A small network was trained on made-up records. Each row is its average activation on records with the value named, seen along a few directions.
Related values have similar rows: they may be neighbours, one step apart, or belong to one group.
(in the rows, 500 means zero)
Random noise pushes rows far along 8 fixed directions. That doesn't count. These rows show it; they differ only by the noise:
[872 377 291 542 472 402 735 694 706 117 570 794 347 529 338 391 722 352
 570 480 672 497 460]
[304 434 546 613 537 383 515 595 431 331 468 455 436 485 668 612 669 636
 483 442 605 233 415]
[716 607 321 630 617 420 592 481 706 332 592 719 540 397 428 474 482 487
 363 415 494 318 520]
[524 436 491 672 429 412 530 484 497 217 446 486 623 453 661 560 440 542
 467 461 509 272 563]
[589 587 531 408 620 510 438 437 487 558 601 676 450 357 385 412 414 542
 411 439 565 473 496]
[600 419 403 448 622 543 561 608 652 475 558 468 327 643 578 462 648 456
 608 553 722 415 397]
[512 449 427 540 541 602 469 505 388 467 503 664 459 454 552 472 556 451
 525 501 618 456 429]
[500 494 327 450 673 765 467 520 512 803 461 449 497 593 569 603 518 496
 612 635 485 557 437]
[271 459 557 378 632 591 475 615 442 748 450 292 342 600 588 653 718 662
 616 569 569 483 387]
[557 381 362 518 419 525 651 721 347 415 358 742 519 398 253 693 694 570
 594 541 305 705 509]


Field BIVI:
sakon: [315 392 542 520 521 505 500 572 409 530 491 420 312 616 691 465 591 514
 571 553 682 483 319]
katet: [687 647 534 643 198 353 691 463 648 237 530 642 553 396 245 380 731 354
 370 323 369 693 702]
tilal: [665 445 500 426 338 593 505 500 588 544 527 414 487 625 424 395 470 251
 610 534 527 732 570]
kal: [645 245 314 414 502 609 446 604 557 479 446 421 580 710 584 520 362 327
 713 757 514 568 468]
belat: [459 504 704 427 400 321 560 545 597 478 499 255 460 555 480 497 454 624
 511 492 415 583 534]
bofu: [321 533 502 567 561 531 365 479 385 580 504 534 556 491 569 486 264 485
 400 503 456 515 455]
gatop: [676 608 448 503 478 516 518 282 694 571 545 434 587 510 492 396 388 411
 438 550 464 472 576]
fanap: [485 523 382 692 395 691 502 410 474 444 447 529 577 583 622 450 685 249
 544 481 575 460 522]
bikoz: [552 526 589 467 467 434 395 431 496 435 546 377 627 530 573 447 247 409
 488 435 573 471 604]
nep: [466 311 451 507 399 601 438 523 241 383 427 652 526 507 563 507 485 412
 607 569 549 521 406]
litis: [536 683 446 478 539 522 601 391 606 681 552 574 392 477 389 398 762 468
 454 455 491 615 448]
dem: [586 490 638 410 435 432 471 463 450 446 582 581 516 471 393 320 169 485
 431 482 480 641 574]
rado: [401 670 442 796 495 526 413 239 439 486 491 627 674 332 692 443 399 463
 317 409 402 327 463]
nusu: [420 554 769 313 400 548 365 278 501 644 490 161 520 579 589 413 408 489
 532 481 564 513 674]
The values of BIVI form a ring.
A walk along BIVI starts at sakon and steps to its neighbour rado. Put belat, bikoz, litis, dem in the order it reaches them.
Answer: litis, bikoz, dem, belat
List every value one step from katet, in the order listed.
Answer: tilal, bofu
List every value one step from nep, in the order listed.
Answer: kal, gatop

Field BELEM:
kipi: [209 655 452 552 611 684 489 423 367 787 381 576 470 455 545 699 942 609
 516 498 422 593 422]
tid: [550 521 459 361 534 558 423 472 406 537 575 680 434 393 276 388 441 349
 456 462 550 528 495]
bek: [620 517 583 348 504 699 396 215 589 676 580 428 377 646 640 128 385 326
 571 615 736 588 429]
gigod: [517 566 536 647 493 635 387 282 493 439 465 375 827 482 806 573 237 472
 463 476 492 298 716]
zodo: [433 601 312 756 420 698 591 550 370 485 475 734 444 480 473 462 700 261
 452 416 558 607 438]
demim: [463 453 271 660 667 390 426 638 532 233 587 850 477 538 491 433 546 344
 432 462 614 211 335]
zepo: [454 656 458 566 459 809 477 217 411 725 412 456 560 427 618 546 703 426
 509 473 522 509 544]
giget: [ 92 528 663 686 402 607 386 467 127 554 460 626 460 450 675 479 678 516
 433 404 574 572 383]
gipot: [342 809 360 799 508 584 512 173 408 721 513 769 546 209 511 481 872 497
 255 338 340 446 387]
famad: [713 591 332 596 299 793 471 212 752 692 506 249 646 689 676 386 626 134
 584 552 499 596 645]
zogel: [441 272 234 677 488 494 551 647 236 332 339 657 617 435 573 650 331 540
 557 623 314 410 372]
ruz: [683 612 534 482 412 521 605 510 569 617 514 494 500 404 331 491 468 523
 463 462 406 764 599]
The values of BELEM form 4 separate groups.
Which other values are in the same group as gipot? Give them in the order they are listed.
Answer: bek, zogel
Which other values are in the same group as zepo? Give them in the order they are listed.
Answer: kipi, gigod
Which other values are in the same group as demim? Give them in the order they are listed.
Answer: tid, famad
